A small network was shown many inputs. Here are its activations along a few directions, one row for each input.
Each table varies a few parts of the input and shows all the possible inputs, shuffled.
A made-up example of a description, with smaller parts first: one of 8 places around a ring, together with either a single point or one of 9 places along a line or (one of 2 separate values, together with one of 6 places along a line).
Shared parts are said once, and a part with two or three values counts as separate values.

Other details of the inputs shift rows strongly along two fixed directions, in all tables alike. That doesn't count.

A family of inputs:
R1: [  9  26   2   1  -4  -9  -3   0  -8   9  11 -13]
R2: [-20 -15  27  10  -5   0 -27 -22   3  17 -34  -4]
R3: [  2 -19 -12   4  29   2  22   6  -4 -33  20  24]
R4: [-1 35 -3  1 -7 -3  2 -1 -1  6  2 -9]
R5: [  1  21  -9  -9 -14  -3 -12  10  -4  11  11   0]
R6: [  0  15 -23  -9 -18  -1   4   4   5   1  -1 -11]
R7: [-14 -59   8  -1  36  17   0 -34  -4   1  -6  27]
R8: [ 20   6  -5  -4 -18  -9   6  12  13  -6   6  -8]
R9: [ 10  18   1  -8  -9 -10  -8   7 -12  12  11  -6]
R10: [ 12   6  -9  -3 -10  -1   7  23   3  -5  -9 -19]
R11: [  2 -24 -13  12  28   4  26  13 -13 -24  16  22]
R12: [ 15  21   9   0 -17  -5  -3  12   7  -2  11   1]
R13: [  7   6 -23 -14 -16  -7  -4   9   2   7   5  -9]
R14: [  6  20  12  -4 -11 -10  -2  16   5  -6  11  -6]
R15: [ -3 -16 -29  18  29  -3  15  -1 -23 -25   3  22]
R16: [  5  15  11   5 -12  -8   1  23  -4   2   7  -8]
R17: [-14 -16  36   1  -3  18 -18  -8  14  14 -31  -6]
R18: [ -6 -27  22  -4   0   2 -12 -32  15  21 -22 -19]
R19: [-16 -18  16  -4  -3   8  -7 -33  22  18 -29 -14]
R20: [-15   6 -20   7  24  19  12  -5 -16 -18  18  37]
Each input here is: one of 2 separate values, together with either a single point or one of 4 places along a line or one of 5 places around a ring.
- Changing only the choice among 2 separate values turns R12 into R8. The same change can be made to R1. Which row results? => R18
- Which other rows does R9 become when the choice among 2 separate values takes its other values? List them by row number. => R7

A family of inputs:
R21: [ -3  10  24  -5 -20  -1 -20  -1  11  16  -7  -8]
R22: [  2  -4   5  -7 -18  -6 -14  -6   7  19 -15 -19]
R23: [  9   3 -11   4   5  -8  11  19  -8 -18  14   7]
R24: [ 5 21 -8  3  6 -1  8  7 -9 -9 23 14]
R25: [ 0  8 -7  1 -3  0  2 -1  2 -2 -5 -6]
R26: [  2  17 -12   8  11  -4  11  10 -16 -10  13   5]
R27: [-20 -38  13  15  34  23   2 -19  -2 -14 -11  34]
R28: [ 11   7 -11   7   9  -7   8  16 -16 -12  13   7]
R29: [ -8   4   7  -6 -17  -3 -15  -6   4  20 -17 -19]
R30: [-2 11  3  5 -1 -4 -3 10 -9  1 -1 -4]
R31: [ 6  1 -3 -7 -3  1  4  3  7  0  4 -6]
R32: [ 5 -2 -6 -4 -4 -7  4  1  5 -3  1 -8]
R33: [ 1 14  1 -5 -4  0 -4 -5  2  4  8  2]
R34: [-20 -36  11  15  35  23   7 -26   0 -12 -10  31]
R35: [ -5   2   3  -5 -21   0 -12  -5  11  15 -20 -17]
R36: [ -4   7  10 -12 -22   0 -19  -9  11  21  -7  -9]
R37: [  9   4 -14   4   6  -8  16  13  -6 -17  15   4]
R38: [ 10   6  -9   0   6   1  12  21  -7 -15  17   9]
R39: [  1  -5   7 -14 -21   1 -10  -1  16  16 -11 -17]
R40: [  0  -8   3 -10 -21  -8 -10  -3  14  13 -14 -19]
R41: [ 11   9 -13   7  10  -7  13   9 -14 -11  14   4]
R42: [ 10   7 -11   0   7   0  16  15  -5 -14  18   6]
R43: [-3 11 -3  0  1 -3 -1 -2 -5  4 -1 -7]
R44: [-18 -49  22   5  28  18  -7 -39   7   5 -19  17]
- Changing only one part turns R23 into R40. The same change can be made to R27. Which row results? => R35
- Describe the family of inputs behind these rows. => one of 4 places along a line, together with either a single point or one of 5 places around a ring
- List by row number the other rows that have the place on the line of 4 in common with R25. => R31, R32, R33, R43, R44
- A walk changes only the place on the line of 4. It starts at R39 and steps to R31. List the rest of the walk in order. => R42, R38
- List by row number the other rows that have the place on the line of 4 in common with R24. => R26, R34, R37, R41, R42

A family of inputs:
R45: [  1  20  43 -11 -27  -8 -30 -16  11  43 -16 -38]
R46: [ -2   9  34 -19 -47  -6 -29  -8  36  28 -14 -23]
R47: [-24 -25  36   0  25  35  -5 -34  17   4  -1  33]
R48: [ 19   5 -31  11  22  -5  35  48 -23 -38  23   8]
R49: [ 16  14 -49  13  21 -10  42  21 -17 -38  18   1]
R50: [-26 -41  35  15  22  17 -15 -15  -1  -3 -16  32]
R51: [ -5 -18 -14  16  18   0  11 -16  -2 -20  -7  17]
R52: [ -8  22  49  -2 -33   2 -30   8  14  32 -29 -32]
R53: [ 27   4 -37   2  26 -14  36  24 -26 -26  37   2]
R54: [ -2  37 -39   2  23  12  14  12 -33  -9  30  23]
R55: [ 12   8 -60  -5  18   1  33  26 -25 -22  25   6]
R56: [-31 -18  26  17  32  24  -5 -44   3   2 -21  22]
R57: [ 12  24 -20 -19 -48 -17 -18  14   6  25 -13 -37]
R58: [ -1 -27   4  14  18   6   5  11  -8 -20  -2  24]
R59: [-30 -32  17  16  23  12  -9 -43   5  -3 -21  26]
R60: [ 23  23   2 -20 -52 -18  -9  20  28  11   0 -31]
R61: [  7 -29  -3   6  23  -4   5 -13 -11  -7  11  18]
R62: [ 44  57 -34 -23 -49 -29  22  57  13  -8  26 -48]
R63: [-13   9  12 -18 -43  -5 -38 -13  15  41 -28 -29]
R64: [-18 -43  29   6  28   8 -15 -39  -3   9  -4  26]
- Describe the family of inputs behind these rows. => one of 4 places along a line, together with one of 5 separate values
- Which other rows does R49 become when the place on the line of 4 takes its other values? List them by row number. => R51, R56, R59
